Each row below is a small network's average activation on inputs in which a field has the value named, seen along a few directions.
Values that are neighbours, or in one group, have similar rows; names and order tell nothing.
In the rows, 128 means zero.

Other fields shift rows strongly along one fixed direction, in all tables alike. That doesn't count.

Field W:
w14: [119 137  85 130 125 116 188  94 178 145  96 136 145 147 138  97 108]
w4: [144  96 191 138 133 185  53 138 107 123 153  78 154  85 174 172 124]
w9: [147 132 117  80 118 100 186 117 150 109 134 123 131 150  95 150 112]
w10: [149 112 146 160 115 126  76 145 105 152 128 141  94 135 124 115 152]
w11: [198  54 236 188 118 188  19 135  93 129 131  77 150  85 166 187 104]
w8: [ 67 186  40  62 146  94 203 129 146 102 142 161 124 121 112 112 127]
w13: [146 137 120 101 120  86 141 129 152 108 134 155  90 164  62 130 118]
w3: [129 120 139 182 127 157  82 150  93 163 131 123 139 114 174 122 168]
w2: [101 128 151 122 146 160  99 150 101 133 146 127 141  93 163 139 140]
w7: [104 155  79 111 144  74 177 110 130 119 113 168 107 169  70  71 138]
w1: [117 139 155 173 134 160  73 153  93 152 153 143 119 110 149 127 154]
w12: [143 113 170 129 121 169  98 125 116 131 127  75 159  86 177 162 120]
w6: [122 143  81  93 123  64 187 116 143 100 113 150 104 182  55 111 113]
w5: [107 139  82 124 123 112 209 102 185 126  89 136 134 150 133  96 116]
A value of W combines one of 2 hidden first parts with one of 7 second parts; all combinations occur once.
Changing only the second part turns w1 into w5. w3 has the same second part as w1; what does that change turn w3 into?
Answer: w14
Changing only the second part turns w2 into w11. w8 has the same second part as w2; what does that change turn w8 into?
Answer: w9
Changing only the second part turns w4 into w10. w12 has the same second part as w4; what does that change turn w12 into?
Answer: w7

Field M:
m19: [ 99 152 101 105 136 115 138 155 122 132 133 164 126 130 116 103 130]
m20: [ 66 164  67  61 142 104 219 121 160 115 125 158 130 147 104 108 113]
m3: [115 138 130 104 129 113 137 118 119 111 144 150 115 127  99 129 106]
m1: [138 116 143 117 131 160 110 125 127 149 148  92 145  83 176 138 134]
m5: [128 134 135 153 140 114 120 140  97 138 141 139 112 154  94 115 146]
m14: [153 114 125 167 121 131 130 106 131 151 107 134 115 144 142 104 138]
m10: [ 91 163  85 108 143 114 186 123 145 117 130 148 139 131 128 106 134]
m13: [131 134 107  91 126 116 164 112 148 102 112  95 148 124 123 124  99]
m7: [128 141 150 171 118 153  73 143  91 160 135 130 123 116 151 120 168]
m2: [166 103 164 135 124 117 118 128 126 128 117 108 125 125 118 145 123]
m6: [186  69 219 197 102 169  36 136 120 166 125  92 133 128 166 155 135]
m16: [ 53 179  44  54 140  82 198 152 145  78 134 169 103 147  98 102 118]
m15: [161  97 168 174 120 162  69 107 138 162 116  93 151 108 172 156 112]
m17: [113 147 124 107 136 145 132 127 121  99 156 125 139 109 147 155 125]
m9: [108 117 109 174 130 132 125 130 135 154 122 133 131 121 156 115 159]
m4: [154  99 162 169 121 128  93 114 122 133 111 121 124 152 117 111 145]
m8: [122 134 108 108 144 114 126 129 126 112 139 155  92 138  83 118 122]
m18: [145 121 132  97 124 113 124 139  98 101 131 119 133 112 121 163 125]
m12: [166  97 163 128 115 154 111 134 133 113 133 102 148 129 124 165 111]
m11: [138 141 124 141 116 124 150 119 155 140 100 134 128 135 126 128 119]
A value of M combines one of 4 hidden first parts with one of 5 second parts; all combinations occur once.
Changing only the second part turns m11 into m8. m15 has the same second part as m11; what does that change turn m15 into?
Answer: m3
Changing only the second part turns m4 into m7. m12 has the same second part as m4; what does that change turn m12 into?
Answer: m17
Changing only the second part turns m9 into m14. m1 has the same second part as m9; what does that change turn m1 into?
Answer: m13

Field Z:
z12: [135 150  96  87 142  57 175 118 123  92 135 177 117 174  39 122 115]
z11: [138 130 139  69 124 103 125 127 117  99 128 100 130 135  87 154 101]
z3: [ 78 172  27  91 136  76 216  96 192 127 111 170 106 178  98  59 138]
z14: [ 65 182  71  72 149 112 146 174 110  89 183 171  83 113  92 116 153]
z10: [129 118 132 194 127 150 123 117 118 142 122 128 143 135 178 102 180]
z13: [ 62 166 104  88 150 126 116 156  70 112 167 168 102  99 122 115 133]
z2: [156  94 157 192 123 127  55 149  95 173 100 116 115 133 137 121 172]
z1: [143 146 127 112 117 153 132 137 136 106 126  78 161  81 154 157 109]
z6: [126 124 140 155 127 177 108 122 118 169 131  88 175 102 200 134 139]
z4: [142 101 136  92 122 159 166 113 147 128 141 112 153 106 159 143  82]
z9: [185  63 218 198 102 156  44 137 116 150 116  98 115 146 134 171 122]
z8: [119 148 113  43 130  77 214  97 165  86 127 159 113 156  55 140  63]
z7: [138  95 152 176 123 180 106 116 163 150 113  95 158  99 212 145 142]
z5: [175 104 181 224 122 140  66 133 123 169  92 129 123 136 125 112 143]
A value of Z combines one of 2 hidden first parts with one of 7 second parts; all combinations occur once.
Changing only the second part turns z12 into z10. z9 has the same second part as z12; what does that change turn z9 into?
Answer: z3
Changing only the second part turns z5 into z14. z2 has the same second part as z5; what does that change turn z2 into?
Answer: z13
Changing only the second part turns z4 into z8. z1 has the same second part as z4; what does that change turn z1 into?
Answer: z11

Field L:
l3: [167  97 177 163 118 154  84 122 113 137 120  90 147 110 154 154 126]
l2: [133 117 135 151 124 124 117 124 130 136 115 136 114 136 125 120 130]
l9: [129 135 125 141 124 121 123 138 122 141 128 140 120 140 121 122 142]
l5: [ 95 175  39  38 135  47 239 110 162  89 127 174 102 176  44  96 107]
l10: [101 158  97 118 137 110 158 130 130 129 133 159 120 145 106 104 132]
l4: [108 138 112 103 135 133 146 139 122 110 139 131 136 111 136 132 125]
l11: [114 134 123 145 130 131 114 131 114 144 123 133 121 121 141 114 143]
l1: [130 131 112 118 131 107 150 124 144 122 125 144 119 155  96 108 126]
l7: [138 107 159 146 127 163  89 128 120 130 137  97 144 100 173 153 138]
l6: [129 123 136 123 124 144 130 125 141 130 127 117 139 114 147 142 112]
l8: [164  93 193 162 121 173  59 137 109 141 134  88 147  99 165 162 126]
L is arranged as a line.
A walk along L starts at l4 and steps to its neighbour l7. Put l3, l2, l10, l1 in the order it reaches them.
Answer: l3, l1, l2, l10
Fewest steps between l8 and l11?
Answer: 7

Field G:
g2: [120 141  92  68 128 102 190 110 157 101 122 128 131 129 106 128  96]
g3: [159  97 164 145 122 144 106 113 139 123 125 103 140 128 137 151 115]
g8: [132 120 138 153 132 117 104 121 115 140 121 142 105 139 110 106 139]
g1: [137 129 114 128 122  91 141 133 128 112 116 144 110 163  86 122 133]
g7: [ 87 160  95  79 139 126 154 143 120 107 155 139 130 109 135 135 134]
g6: [104 166  76 127 133  87 175 128 125 138 124 169 111 164  93  87 152]
g4: [107 160  90  63 133 113 181 120 149 108 132 123 142 120 116 127 104]
g9: [200  64 234 204 112 186  23 135 107 166 125  83 143 107 166 168 123]
g10: [121 124 129 184 125 144 101 139 121 166 119 138 120 132 159 106 165]
g5: [114 119 148 129 135 168 105 137 117 120 141 110 148  88 172 150 119]
G is arranged as a line.
Name the neighbours of g1, in listed order.
Answer: g8, g9
Name the neighbours of g4, in listed order.
Answer: g2, g5
